Each row below holds a small network's activations on one input, seen along a few directions.
In each table, some parts of the input vary, and every possible input appears once, in random order.
Descriptions start from the smaller parts, as in this example, which fits no table here: one of 5 places around a ring, together with either a single point or one of 9 places along a line or (one of 3 separate values, together with one of 4 places along a line).
Shared parts are said once, and a part with two or three values counts as separate values.
In the rows, zero is written as 128.

A family of inputs:
row 1: [162  91 120 163 178 108 149 178  86 128 159 165 114  98 197  69 157 132
 189 129]
row 2: [122 155 144 108  59 151  91  91  83 149 122 104 102 173  28 190 104 126
  66 124]
row 3: [172  93 115 114 187 110 153 141  76 111 177 162 110  78 187  75 174 123
 169 156]
row 4: [105 107 155  81 106 127 153 128 192 124 117 141 156 112 117 125 186 172
 163 198]
row 5: [168  84  88 121 198  69 161  92 104 146 182 190  80  60 181  50 131 109
 169 139]
row 6: [158 141 113  48 148 143 189 121 143 135 102  56 100 107 197 104 145  92
  95  38]
row 7: [124 192 189 174  55 196  85 128 112 166 116  85 106 166  76 161 102 144
  70 106]
row 8: [152  67 123  97 207 124  76 102 123 107 160 147 144  95 175  68 174 149
 177 147]
row 9: [ 94 102 161 131  97 122 149 164 202 140  98 145 160 131 126 122 169 180
 182 171]
row 10: [102 100 126 142 148 111 147 139 163 112  79 125 159 132 174 117 117 130
 198 181]
row 11: [135 197 180 126  63 201  89  92 103 151 133  80 103 145  64 165 119 137
  51 134]
row 12: [ 86 198 102 188  96 114 119 126 136 114 150 105 175 164  50 233  76 143
  63  69]
row 13: [147 139 119  97 139 139 184 159 154 152  86  59 105 128 206  97 127  99
 115  10]
row 14: [120 157 119 122 114 139 123 121 118 136 115 125 117 160  36 213  99 101
  30 138]
row 15: [141  65 128 146 198 122  72 138 133 124 142 150 148 116 185  64 158 156
 197 119]
row 16: [159  82  93 170 187  67 157 129 114 162 164 193  84  82 191  46 114 119
 188 112]
row 17: [112 104 120  92 157 114 151 103 153  96  97 121 154 113 165 121 134 122
 179 208]
row 18: [110 153 129 170 105 137 119 155 129 150  98 131 122 181  47 208  81 109
  49 110]
row 19: [112 151 153 156  51 148  87 126  94 163 105 109 106 194  40 186  87 133
  85  96]
row 20: [ 95 202  92 141 104 118 123  92 125  99 168  99 170 144  40 236  94 137
  43  97]
row 21: [126 120 120  89 113 131 121 127 132  67 132 160 149 108 162  85 142  97
 160 181]
row 22: [115 116 126 140 105 127 118 164 141  82 113 163 153 128 171  79 125 105
 180 154]
Changing only one part turns row 22 into row 21. The same change can be made to row 18. Which row results?
> row 14
What do these inputs look like to the network?
> one of 2 separate values, together with either a single point or one of 4 places along a line or one of 6 places along a line

A family of inputs:
row 23: [117 146 104 157 131 106 121 117 113 114 159 150 143 130  87 166 106 128
 106 135]
row 24: [103 154 122 115 107 128 159 135 168 123 103  96 152 142 114 170 122 130
 104 106]
row 25: [128 136 146 150 105 141  88 118  99 129 153 150 124 136  84 139 127 142
 118 160]
row 26: [ 94 137 113 137 117 112 130 128 154 106 114 133 164 147  93 176 109 130
 120 151]
row 27: [137 144 105 149 140 111 134 119 102 147 147 129 107 133  99 157  99 116
  85  87]
row 28: [141 153 154 113  96 170 115 125 112 144 111  87 104 145 125 128 124 117
  94  93]
row 29: [106 128 155 132  93 148  97 128 140 122 107 131 146 153  89 150 130 144
 132 177]
row 30: [146  74 114 135 179  96 154 155 136 121 133 168 124  90 220  43 151 124
 214 141]
row 31: [114 146 166 110  82 164 126 134 155 139  95  93 133 148 112 143 141 144
 116 132]
row 32: [149  76 112 115 198 104 130 130 133 113 150 150 137  86 208  57 165 138
 197 133]
row 33: [152  74 116  89 179 103 161 128 136 116 133 159 117  78 210  48 167 119
 199 168]
row 34: [148 135 147 143 113 147 101 118  90 164 141 128  88 139  96 129 119 129
  98 111]
row 35: [129 161 111 119 123 134 148 128 126 126 118  90 124 138 127 156 105 103
  81  69]
What do these inputs look like to the network?
> either one of 3 separate values or (one of 2 separate values, together with one of 5 places around a ring)
Which of the alternatives is row 25?
> one of 2 separate values, together with one of 5 places around a ring

A family of inputs:
row 36: [139 146 143  84 127 162 131 116 131 136 111  68 121 140 126 151 139 123
  78  79]
row 37: [145 156 153 120  85 160 121 121  91 141 132 120  87 131 109 124 121 107
  93 131]
row 38: [129 157 107 168 136 123 132 150 117 139 142 110 134 143 106 172 108 131
  85  57]
row 39: [ 91 153 121 123  96 115 163 121 175 129 102 113 149 141  96 172 110 131
 115 136]
row 40: [158  93  82  97 190  82 165 115 102 100 158 168 115  78 184  76 136  94
 162 148]
row 41: [124 124 139 161 112 122 102 112 111 161 135 153 107 144  71 149 102 140
 113 144]
row 42: [132 143 140  86 105 154 141 125 128 129  91  96 110 146 117 149 125  97
  86 125]
row 43: [ 96 140 127 171 112 118 101 151 135 104 136 145 174 156  83 180 119 147
 119 137]
row 44: [106 166 110 124  99 123 165 127 151 118  96 103 135 145 122 164  90 100
  98 108]
row 45: [126 146 163 124  84 171  80 114 113 115 141 128 139 139  93 133 146 152
 123 169]
row 46: [138 137 125 163 115 129 103 120  85 152 133 139  93 148  94 139  85 107
  98 116]
row 47: [135  69 144 131 153 109 156 162 155 149 107 159 118 107 205  52 162 147
 222 162]
row 48: [116 128 142 166 114 137  62 111 108 124 141 150 141 155  79 151 111 149
 129 150]
row 49: [150 162 154 119 108 167 110 113  93 149 152  92  97 127 117 125 137 132
  86  85]
row 50: [132  86  99 112 196  98 122 107 128  79 166 173 162  77 174  90 162 133
 186 194]
row 51: [119 131 148  85 101 147 138 119 152 141  93 107 124 141  92 156 144 132
 102 154]
row 52: [135 143 163 120  81 153 119 114 117 152 134 133 103 128  86 133 139 142
 108 162]
row 53: [143  81  94 103 188  77 164 107 128 111 162 176 124  76 166  90 156 129
 177 184]
row 54: [129  74 151 141 163 127 114 164 158 113 113 153 154 109 210  47 165 152
 230 173]
row 55: [115 169 112 123 120 130 153 118 154 124 114  75 146 136 131 168 105 126
  91  62]
row 56: [143 144 124 163 137 135  91 111  86 161 151 110 103 142 101 140 103 131
  93  70]
row 57: [163 101  81  94 212  91 147 107 116 111 180 145 123  74 195  76 151 114
 150 100]
row 58: [149  77 130 128 152 116 157 167 131 135 104 151 107 105 223  40 144 109
 208 123]
row 59: [108 133 148  89 103 164  98 122 148 105 102  99 159 149  99 156 149 143
 116 163]
row 60: [ 82 153 125 127  96 127 121 123 171  92 111 104 185 148 103 173 116 140
 129 143]
row 61: [120 151 107 168 116 117 145 159 115 131 125 138 124 152  98 168  91 106
  90 103]
row 62: [105 138 122 167 113 108 143 151 140 140 129 151 137 148  74 178 110 138
 105 131]
row 63: [155  83 128 127 174 123 140 157 145 142 123 126 113  99 231  35 160 134
 190  74]
Changing only one part turns row 55 into row 39. The same change can be made to row 56. Which row results?
> row 41
What do these inputs look like to the network?
> one of 4 places along a line, together with either one of 2 separate values or one of 5 places around a ring
Change only the choice among 2 separate values in row 53. List by row number the other rows that result.
> row 47
List by row number the other rows that have the place on the line of 4 in common with row 54.
> row 43, row 45, row 48, row 50, row 59, row 60
Start at row 61 and move only the place on the ring of 5, one step at a time. The first step leads to row 44. Which rows follow, in order?
> row 42, row 37, row 46

A family of inputs:
row 64: [137 134 142 145 107 137 114 124 100 154 135 139  98 139  93 135 115 126
 106 131]
row 65: [140 156 100 126 134 122 144 117 101 128 140 112 110 129 118 151  99  95
  78  81]
row 66: [135 138 157 125  93 154 123 129 118 156 112 115  99 142 108 129 126 127
 108 127]
row 67: [156  66 117  99 193 104 157 141 140 119 131 152 120  77 238  29 171 123
 215 142]
row 68: [130 142 119 164 133 123 122 139 118 146 137 120 123 141 117 145 107 131
 106  74]
row 69: [159  65 103 121 205  88 150 137 121 117 156 176 119  72 224  34 161 124
 213 147]
row 70: [104 131 130 112 113 123 148 127 165 124 109 122 149 134 108 157 135 141
 126 152]
row 71: [100 127 147 133  96 141 111 142 152 104 101 133 161 147 118 138 131 138
 152 176]
row 72: [102 125 132 154 110 124 103 136 135 103 124 156 159 143 104 143 119 137
 150 181]
row 73: [129 135 132 126 127 138  95 105 111 121 153 130 135 129  96 145 134 142
 111 142]
row 74: [138 160 114 104 120 139 152 121 119 129 118  89 111 132 133 144 110  96
  80  76]
row 75: [106 128 116 134 127 105 139 121 147 122 131 145 148 131  94 164 123 140
 125 157]
row 76: [127 139 148 106 114 155 104 111 129 122 130 107 137 132 110 139 145 142
 113 138]
row 77: [127 145 134 143 119 140 131 143 136 147 115  96 124 144 132 139 118 132
 109  69]
What do these inputs look like to the network?
> one of 2 separate values, together with either a single point or one of 6 places along a line
Changing only the choice among 2 separate values turns row 73 into row 76. The same change can be made to row 64. Which row results?
> row 66
Change only the choice among 2 separate values in row 75. List by row number the other rows that result.
> row 70
